A small network was trained on invented records. Each row is its activation on one of them, seen along a few directions.
Each row is followed by the record's values for the fields BIV, TEF, BAK, NIBIF, GAMI, PABI, MAPOM, MAFU.
Not every record has every field; a missing one is written none.
The largest differences between rows may come from other fields.
In the rows, zero is written as 500.
Random noise pushes rows far along 17 fixed directions. That doesn't count. These rows show it; they differ only by the noise:
[448,456,618,406,448,638,412,688,619,371,354,468,399,368,445,507,472,383,397,500,532,529,368,404,460,701,619,562,485,441,425,430,490,290,641]
[481,581,521,481,520,679,357,336,412,640,476,492,340,500,431,415,465,493,557,530,541,267,232,366,522,602,531,466,290,624,631,428,363,573,480]
[471,601,508,354,590,420,497,258,448,854,367,546,379,406,430,511,444,353,668,541,608,330,496,215,661,547,455,387,306,638,510,369,598,727,381]
[492,536,474,505,423,337,621,356,451,424,545,423,602,618,676,427,428,666,421,422,520,428,534,617,682,361,509,349,422,605,496,556,568,704,423]
[382,543,635,536,534,760,449,565,199,450,487,479,621,420,600,591,685,402,769,480,762,706,332,627,399,530,404,538,610,698,594,690,650,346,460]
[535,481,336,578,620,483,516,427,554,540,544,592,530,477,414,474,721,478,611,421,469,523,607,469,535,510,410,548,612,472,480,583,501,545,474]
[524,427,569,366,424,332,786,600,587,376,412,634,611,508,749,582,432,404,538,224,449,498,685,410,624,602,668,420,516,496,467,682,736,492,467]
[458,467,390,344,548,245,524,401,459,579,468,579,436,396,516,540,483,447,575,472,375,346,492,442,529,471,523,534,451,481,436,409,444,563,451]
[528,481,338,527,464,540,469,518,557,416,663,593,454,439,368,553,441,332,635,415,355,462,545,380,298,515,684,646,416,619,771,713,478,560,426]
[581,546,358,623,483,377,572,364,452,619,463,452,453,643,447,469,528,644,505,589,471,559,580,631,606,473,352,438,492,443,542,400,300,583,419]
[356,619,424,455,474,294,534,556,535,489,437,399,611,318,505,482,609,443,629,468,512,367,690,478,624,644,321,743,584,604,697,504,669,576,549]
[532,330,406,517,710,501,386,266,479,734,417,461,338,434,297,505,615,518,544,652,511,517,456,280,534,510,286,478,427,494,425,343,312,555,720]
[489,542,576,590,423,554,571,385,493,651,449,497,571,367,399,472,495,501,514,515,629,456,571,426,358,541,483,434,437,548,649,482,597,626,503]
[495,534,526,471,398,622,487,476,603,342,580,481,532,380,570,408,432,527,377,394,545,430,376,557,414,462,560,550,479,583,625,509,589,450,445]
[581,510,473,444,482,713,444,361,555,457,566,537,395,314,477,441,484,497,440,493,590,535,293,549,367,410,439,499,483,607,615,479,465,407,422]
[415,400,604,597,386,618,530,516,382,358,592,469,669,621,729,457,396,745,311,366,498,530,333,763,380,284,579,452,456,359,434,356,465,363,515]
[396,550,460,439,602,633,430,650,609,367,589,507,456,651,512,489,371,410,521,416,368,588,504,451,615,484,472,685,399,523,511,441,531,394,436]
[545,528,446,349,500,553,503,520,576,535,353,439,371,407,556,574,385,465,463,450,647,425,486,444,534,667,494,542,442,546,707,363,503,394,529]
[462,344,615,632,472,496,507,462,374,510,473,395,650,387,555,559,619,442,648,515,617,631,452,442,328,599,430,639,628,597,642,559,628,375,584]

[535,396,274,442,488,292,394,506,439,461,425,369,430,469,535,594,650,559,463,546,613,390,512,534,701,459,591,408,583,504,432,593,433,642,684]  BIV is fuf, TEF is doguf, BAK is musol, NIBIF is none, GAMI is puvav, PABI is none, MAPOM is maru, MAFU is none
[580,497,439,371,663,484,604,353,509,552,439,533,398,455,400,521,491,518,474,529,545,492,607,450,569,522,336,332,439,635,525,620,429,640,595]  BIV is tum, TEF is doguf, BAK is none, NIBIF is dap, GAMI is puvav, PABI is none, MAPOM is nor, MAFU is none
[540,485,469,505,269,282,600,444,419,466,467,461,588,242,519,511,598,453,526,542,493,579,507,658,514,394,408,515,652,568,559,609,524,494,438]  BIV is tum, TEF is doguf, BAK is buk, NIBIF is none, GAMI is puvav, PABI is none, MAPOM is maru, MAFU is none
[466,489,526,490,667,571,487,327,391,603,531,625,474,530,424,441,496,577,464,460,475,325,367,522,337,405,559,360,386,523,391,488,370,605,500]  BIV is fuf, TEF is doguf, BAK is buk, NIBIF is none, GAMI is puvav, PABI is vofat, MAPOM is ver, MAFU is zela
[374,620,525,490,482,641,430,715,593,312,532,537,499,581,454,351,598,491,418,442,390,544,489,611,726,462,489,499,502,450,300,578,488,488,534]  BIV is fuf, TEF is subi, BAK is buk, NIBIF is none, GAMI is puvav, PABI is vofat, MAPOM is nor, MAFU is none
[536,444,582,419,585,533,523,480,553,595,397,560,460,254,275,598,546,276,537,662,624,785,567,377,331,466,425,398,571,532,317,520,624,437,471]  BIV is fuf, TEF is subi, BAK is buk, NIBIF is none, GAMI is ruk, PABI is none, MAPOM is maru, MAFU is none
[617,323,397,515,313,506,440,422,692,419,569,544,451,175,455,472,538,479,370,413,515,459,445,433,313,388,706,494,561,423,525,530,516,472,613]  BIV is fuf, TEF is doguf, BAK is musol, NIBIF is dap, GAMI is ruk, PABI is zur, MAPOM is ver, MAFU is kimak
[389,604,347,324,510,429,345,530,449,518,481,405,444,281,438,537,547,534,461,609,673,383,521,574,551,325,487,447,484,541,449,424,547,694,626]  BIV is fuf, TEF is subi, BAK is musol, NIBIF is none, GAMI is ruk, PABI is none, MAPOM is ver, MAFU is zela
[518,541,467,682,419,583,517,625,481,768,378,519,507,446,242,555,668,409,650,654,530,674,747,429,477,586,353,531,576,301,551,450,476,522,600]  BIV is tum, TEF is subi, BAK is musol, NIBIF is none, GAMI is ruk, PABI is none, MAPOM is nor, MAFU is none
[493,715,662,389,479,603,662,501,559,505,389,493,432,431,464,450,335,538,447,616,605,566,584,572,533,576,247,410,409,636,645,469,548,528,483]  BIV is fuf, TEF is doguf, BAK is musol, NIBIF is dap, GAMI is ruk, PABI is none, MAPOM is ver, MAFU is kimak
[371,632,562,476,512,547,599,687,424,460,391,501,666,415,483,577,601,481,590,454,687,549,764,547,530,587,444,424,537,534,507,668,701,601,615]  BIV is tum, TEF is doguf, BAK is none, NIBIF is dap, GAMI is ruk, PABI is none, MAPOM is maru, MAFU is none
[507,507,511,485,757,457,570,382,576,459,566,493,564,605,483,452,403,644,320,467,518,341,557,542,253,526,564,423,468,555,471,492,520,620,485]  BIV is fuf, TEF is subi, BAK is musol, NIBIF is none, GAMI is ruk, PABI is vofat, MAPOM is ver, MAFU is zela
[726,481,261,487,320,453,602,561,614,472,502,525,426,638,613,626,441,428,552,322,466,589,673,454,805,457,668,409,482,444,612,632,523,532,375]  BIV is fuf, TEF is doguf, BAK is none, NIBIF is none, GAMI is ruk, PABI is none, MAPOM is ver, MAFU is kimak
[471,448,353,421,440,535,358,566,368,581,456,558,433,380,627,620,663,447,651,429,597,612,416,619,651,292,508,535,616,388,365,397,475,348,488]  BIV is fuf, TEF is doguf, BAK is none, NIBIF is none, GAMI is puvav, PABI is vofat, MAPOM is ver, MAFU is zela
[552,394,396,345,573,313,432,466,502,479,483,413,434,418,575,603,501,403,521,528,527,539,433,462,574,488,481,577,600,542,421,414,529,394,465]  BIV is fuf, TEF is doguf, BAK is none, NIBIF is none, GAMI is ruk, PABI is none, MAPOM is nor, MAFU is none
[632,478,385,488,361,545,624,459,519,650,563,637,498,474,538,635,374,413,515,412,552,740,613,607,467,180,530,410,519,399,572,422,548,447,234]  BIV is fuf, TEF is doguf, BAK is none, NIBIF is fepef, GAMI is puvav, PABI is none, MAPOM is maru, MAFU is none
[391,493,651,630,654,436,523,465,359,482,422,265,654,708,586,489,551,659,521,616,635,571,565,550,556,667,308,545,545,634,523,508,553,540,650]  BIV is tum, TEF is subi, BAK is none, NIBIF is dap, GAMI is puvav, PABI is zur, MAPOM is ver, MAFU is zela
[439,711,687,460,562,495,692,540,544,577,453,672,561,509,358,404,489,458,509,517,384,377,615,452,419,674,444,401,444,465,418,543,553,640,398]  BIV is fuf, TEF is subi, BAK is none, NIBIF is none, GAMI is ruk, PABI is none, MAPOM is nor, MAFU is none
[592,607,435,545,649,419,461,535,593,583,475,564,437,646,480,500,558,361,650,479,457,477,451,439,430,824,599,718,673,408,496,378,477,272,155]  BIV is tum, TEF is subi, BAK is none, NIBIF is none, GAMI is ruk, PABI is zur, MAPOM is ver, MAFU is kimak
[459,600,530,508,412,572,451,502,515,679,456,617,447,342,343,454,597,398,590,548,493,469,535,393,526,446,472,457,450,444,432,473,521,613,497]  BIV is fuf, TEF is doguf, BAK is none, NIBIF is none, GAMI is ruk, PABI is vofat, MAPOM is maru, MAFU is none
[519,556,411,556,372,533,548,500,403,461,624,438,594,483,561,579,363,579,531,485,579,565,581,741,322,350,463,567,478,560,823,501,499,485,400]  BIV is fuf, TEF is doguf, BAK is none, NIBIF is fepef, GAMI is ruk, PABI is none, MAPOM is nor, MAFU is none
[555,315,510,402,451,571,476,502,641,395,538,542,445,211,460,525,511,410,448,487,447,642,464,375,424,367,446,554,511,487,419,511,559,370,646]  BIV is fuf, TEF is doguf, BAK is none, NIBIF is none, GAMI is ruk, PABI is vofat, MAPOM is ver, MAFU is kimak
[616,443,410,572,583,511,525,436,631,343,620,480,540,556,516,437,551,590,391,431,521,473,530,501,472,504,540,459,583,537,528,668,532,557,513]  BIV is tum, TEF is doguf, BAK is musol, NIBIF is dap, GAMI is ruk, PABI is none, MAPOM is ver, MAFU is kimak
[684,670,494,484,451,568,656,415,775,472,504,525,418,556,458,358,425,562,281,564,606,772,631,619,746,306,345,231,540,474,309,451,593,583,257]  BIV is fuf, TEF is doguf, BAK is musol, NIBIF is fepef, GAMI is ruk, PABI is none, MAPOM is ver, MAFU is kimak
[332,441,518,439,659,360,425,586,572,509,562,499,627,463,479,566,427,369,495,507,475,520,620,415,347,382,534,681,547,432,357,343,717,488,466]  BIV is fuf, TEF is doguf, BAK is musol, NIBIF is fepef, GAMI is ruk, PABI is none, MAPOM is maru, MAFU is none
[489,469,466,473,723,670,615,630,566,422,567,656,576,463,442,571,524,545,441,365,489,413,669,536,170,616,516,552,543,431,609,573,523,446,625]  BIV is fuf, TEF is subi, BAK is musol, NIBIF is none, GAMI is puvav, PABI is vofat, MAPOM is nor, MAFU is none
[467,694,543,518,327,642,447,579,672,506,616,504,452,434,418,391,295,408,496,544,378,549,459,496,438,492,440,768,401,500,723,312,546,389,252]  BIV is tum, TEF is subi, BAK is none, NIBIF is none, GAMI is puvav, PABI is zur, MAPOM is ver, MAFU is kimak
[556,419,434,449,518,489,466,399,621,374,551,453,440,471,595,405,523,547,480,400,460,328,419,349,625,580,517,562,460,619,594,589,511,522,637]  BIV is fuf, TEF is subi, BAK is musol, NIBIF is dap, GAMI is ruk, PABI is zur, MAPOM is ver, MAFU is kimak
[540,510,387,417,434,548,520,540,538,666,360,578,473,324,554,629,536,448,526,345,720,396,619,442,521,518,634,422,523,415,571,423,611,512,570]  BIV is fuf, TEF is doguf, BAK is musol, NIBIF is none, GAMI is ruk, PABI is zur, MAPOM is ver, MAFU is zela
[491,697,286,501,526,589,516,663,563,468,589,667,477,622,512,500,496,583,490,304,360,370,619,736,502,474,539,609,519,301,619,446,375,425,333]  BIV is tum, TEF is doguf, BAK is none, NIBIF is none, GAMI is ruk, PABI is vofat, MAPOM is ver, MAFU is kimak

Here are new rows. What are their fields?
[560,518,690,576,514,377,575,423,490,467,407,491,417,450,255,399,609,458,541,847,358,746,432,513,390,673,290,480,598,544,331,609,322,463,446]  BIV is tum, TEF is subi, BAK is none, NIBIF is dap, GAMI is puvav, PABI is none, MAPOM is ver, MAFU is kimak
[437,498,474,368,595,657,567,445,476,611,535,657,476,286,440,515,509,512,619,458,442,462,607,389,472,389,225,527,366,525,642,493,520,563,700]  BIV is tum, TEF is subi, BAK is musol, NIBIF is dap, GAMI is ruk, PABI is none, MAPOM is ver, MAFU is kimak
[413,424,345,540,596,547,406,531,423,594,596,450,557,578,461,632,453,569,525,467,483,449,618,465,479,341,462,561,384,410,588,384,485,583,643]  BIV is fuf, TEF is doguf, BAK is none, NIBIF is none, GAMI is ruk, PABI is none, MAPOM is ver, MAFU is kimak
[359,492,489,489,424,444,253,503,424,407,654,365,462,510,469,454,420,499,430,640,413,473,280,520,454,261,618,569,397,552,385,417,448,596,514]  BIV is fuf, TEF is subi, BAK is none, NIBIF is none, GAMI is ruk, PABI is zur, MAPOM is maru, MAFU is none
[480,472,385,380,807,498,453,469,302,500,531,448,418,676,482,684,389,527,587,541,598,421,514,452,411,535,549,395,351,688,596,610,430,633,572]  BIV is fuf, TEF is doguf, BAK is musol, NIBIF is none, GAMI is ruk, PABI is none, MAPOM is ver, MAFU is kimak
[580,617,431,368,405,535,601,401,583,545,443,655,375,333,477,468,472,567,401,488,608,508,601,608,544,302,488,231,447,491,429,514,499,668,486]  BIV is fuf, TEF is doguf, BAK is musol, NIBIF is dap, GAMI is ruk, PABI is zur, MAPOM is ver, MAFU is zela
[478,549,544,316,593,401,592,512,607,442,349,322,484,479,580,496,329,641,278,533,605,365,582,519,597,645,316,498,442,570,568,319,530,497,639]  BIV is fuf, TEF is doguf, BAK is none, NIBIF is none, GAMI is puvav, PABI is none, MAPOM is maru, MAFU is none
[547,500,439,475,514,537,415,411,552,533,460,328,390,495,444,515,430,551,408,625,622,557,506,481,613,485,367,470,414,559,543,368,462,542,596]  BIV is fuf, TEF is doguf, BAK is none, NIBIF is dap, GAMI is ruk, PABI is zur, MAPOM is nor, MAFU is none
[385,631,449,491,664,681,364,548,397,444,600,557,563,434,360,507,600,523,516,465,623,296,446,635,146,547,659,516,509,565,544,602,512,562,459]  BIV is fuf, TEF is subi, BAK is none, NIBIF is none, GAMI is puvav, PABI is vofat, MAPOM is nor, MAFU is none
[389,505,460,489,516,726,403,711,445,492,531,599,474,540,508,503,635,499,583,452,435,471,505,455,634,444,436,547,479,415,483,580,458,506,746]  BIV is tum, TEF is subi, BAK is musol, NIBIF is none, GAMI is ruk, PABI is none, MAPOM is maru, MAFU is none
[499,645,210,491,493,383,380,530,459,595,466,474,459,533,482,582,626,466,624,434,619,384,629,543,755,489,645,462,518,485,481,537,500,682,427]  BIV is tum, TEF is doguf, BAK is none, NIBIF is none, GAMI is ruk, PABI is zur, MAPOM is ver, MAFU is zela
[588,508,435,619,303,441,506,489,815,566,438,461,516,333,358,399,580,530,354,533,527,572,698,430,565,488,492,505,588,265,392,321,588,525,534]  BIV is fuf, TEF is subi, BAK is none, NIBIF is dap, GAMI is ruk, PABI is zur, MAPOM is ver, MAFU is kimak
[450,573,329,670,543,690,306,599,506,735,542,616,495,539,315,459,815,407,707,458,462,400,605,307,678,525,528,564,541,308,433,512,509,637,559]  BIV is tum, TEF is subi, BAK is musol, NIBIF is none, GAMI is ruk, PABI is none, MAPOM is nor, MAFU is none
[437,394,350,564,739,534,364,428,499,431,662,387,593,600,438,495,518,662,407,470,532,389,568,451,443,382,483,513,425,546,481,529,501,665,700]  BIV is tum, TEF is doguf, BAK is none, NIBIF is none, GAMI is ruk, PABI is none, MAPOM is maru, MAFU is none
[598,382,497,646,359,531,599,408,628,560,484,446,579,484,563,423,554,660,393,451,512,563,639,468,668,398,319,440,523,413,553,464,534,545,657]  BIV is fuf, TEF is doguf, BAK is none, NIBIF is none, GAMI is puvav, PABI is none, MAPOM is maru, MAFU is none
